data = [200 240 204 198  48]
Which number is the 2nd entry from the left? 240
The second largest entry is 204
The 1st entry from the right -> 48

x =
array([[  5.5,  -6.4,   4.8,  28.2,  19.4, -13.4, -22.8,  -5.6,  -3.9,
        -22.5, -19.2,   6.3,  15.6,   2.2],
       [-12.7,   9.0,  17.2,  29.7,  20.0,   4.2,  -9.4,  -3.5,  16.4,
          9.3,  11.0,  -8.4, -13.1,  16.2],
       [ 31.5,  24.5,   1.9, -20.6, -20.2,  -0.3,  13.8,  12.6,   6.3,
          1.4,  -9.0, -21.7, -19.4,  -0.8],
       [ 39.9,  16.3, -26.4, -36.1, -23.9,  20.0,  44.7,  19.7,  15.7,
          5.2,   9.5,  12.3,   6.4, -10.3],
       [ 42.7,  26.8,   1.4, -16.1,   1.4,  21.6,  43.9,  16.8, -29.1,
        -30.6, -14.1,  15.8,  20.9,  17.6],
       [ -3.8, -15.8, -25.9, -27.5, -20.5,  -9.3,   2.6,   9.8,   9.0,
          3.0,  -3.2,  -7.2, -13.8, -14.2]])
The entry just left of the smallest entry is -26.4
Which number is the entry just right of 21.6?
Answer: 43.9
The entry just left of 9.8: 2.6
The minimum -> -36.1
Which number is the entry just left of the largest entry?
Answer: 20.0
Which number is the maximum?
Answer: 44.7
The entry just left of -0.8: -19.4
The entry just right of -13.4: -22.8
The entry just right of the smallest entry: -23.9
The entry just right of 19.7 -> 15.7
The entry just left of -15.8 is -3.8
Which number is the entry just right of -29.1?
Answer: -30.6
The entry just left of -21.7: -9.0
The entry just right of the largest entry is 19.7
The entry just left of -30.6 -> -29.1

X =
-0.163  -0.043   0.207   0.040   0.123   0.115  -0.057  -0.153   0.177   0.126   0.223   0.085
-0.024   0.216   0.066   0.222  -0.180  -0.059   0.237  -0.164   0.122  -0.063   0.115  -0.248
Find the second smallest entry.
-0.180
Find the bottom-right entry.
-0.248
Find the entry just right of -0.057.
-0.153
The entry just left of 0.066: 0.216
The top-left entry -> -0.163
The third largest entry is 0.222
Find the third smallest entry.
-0.164
The entry just right of 0.177 is 0.126
Find the second entry on the diagonal from the top-right corner.
0.115
The second largest entry is 0.223
Find the entry directly above the largest entry.
-0.057
Find the entry just right of 0.122.
-0.063
Find the entry in the top-right corner.
0.085
Find the entry just left of the largest entry.
-0.059
Find the entry just right of -0.043.
0.207
The largest entry in the first column is -0.024

[[ 621  -44 -279 -736 -700  463 -754 -518  524]
 [ 622  -68 -278 -769 -747  469 -819 -598  583]
 [ 620  -82 -337 -750 -694  454 -762 -398  526]
 [ 581  -16 -414 -807 -757  530 -722 -265  534]
 [ 477  233 -155 -608 -257  328 -332 -413  326]
 [ 629  636  528   57  523  275  416 -796 -304]
 [ 562 -150 -408 -759 -714  475 -701 -383  526]
 [ 625  -39 -232 -744 -706  449 -780 -592  552]
 [ 607 -230 -376 -762 -771  427 -791 -337  547]
 [ 612  192 -287 -694 -594  460 -665 -356  487]
 [ 616  -98 -266 -762 -719  438 -799 -596  576]
 [ 610  607  607  470  620 -221  506 -865 -451]
 [ 572   36 -157 -698 -567  394 -661 -587  524]
 [ 603  271   11 -528 -350  287 -527 -654  401]
 [ 485 -378 -520 -813 -841  502 -805 -196  590]
 [ 607  -18 -416 -818 -789  526 -770 -339  534]]
The entry just right of the largest entry: 528
The first entry in the row that holds the largest entry? 629
The first entry, reading row by row? 621
The entry in the top-right corner -> 524
The second smallest entry? -841
The entry just right of 469 is -819
The 5th-last entry, reading row by row -> -789
The minimum: -865
The second entry on the diagonal from the top-right corner -> -598
The 5th entry, reading row by row? -700
The entry just left of -759: -408
The entry just right of 271: 11
The largest entry in the last column: 590
The largest entry in the last row is 607
The last entry, reading row by row: 534
The entry directly above 416? -332
The third entry on the main diagonal? -337
The entry directly above -266? -287
The last entry of the largest entry's row: -304
The bottom entry of the column that holds the smallest entry -> -339
The entry directly above 576? 487
The entry just left of the smallest entry -> 506
The entry directly above -759: 57
The entry just left of -757: -807
The smallest entry in the first row is -754
The entry just left of -155 is 233
The entry just left of -82? 620
The entry directly above -706? -714
The smallest entry in the first column is 477
The entry just left of -769 -> -278
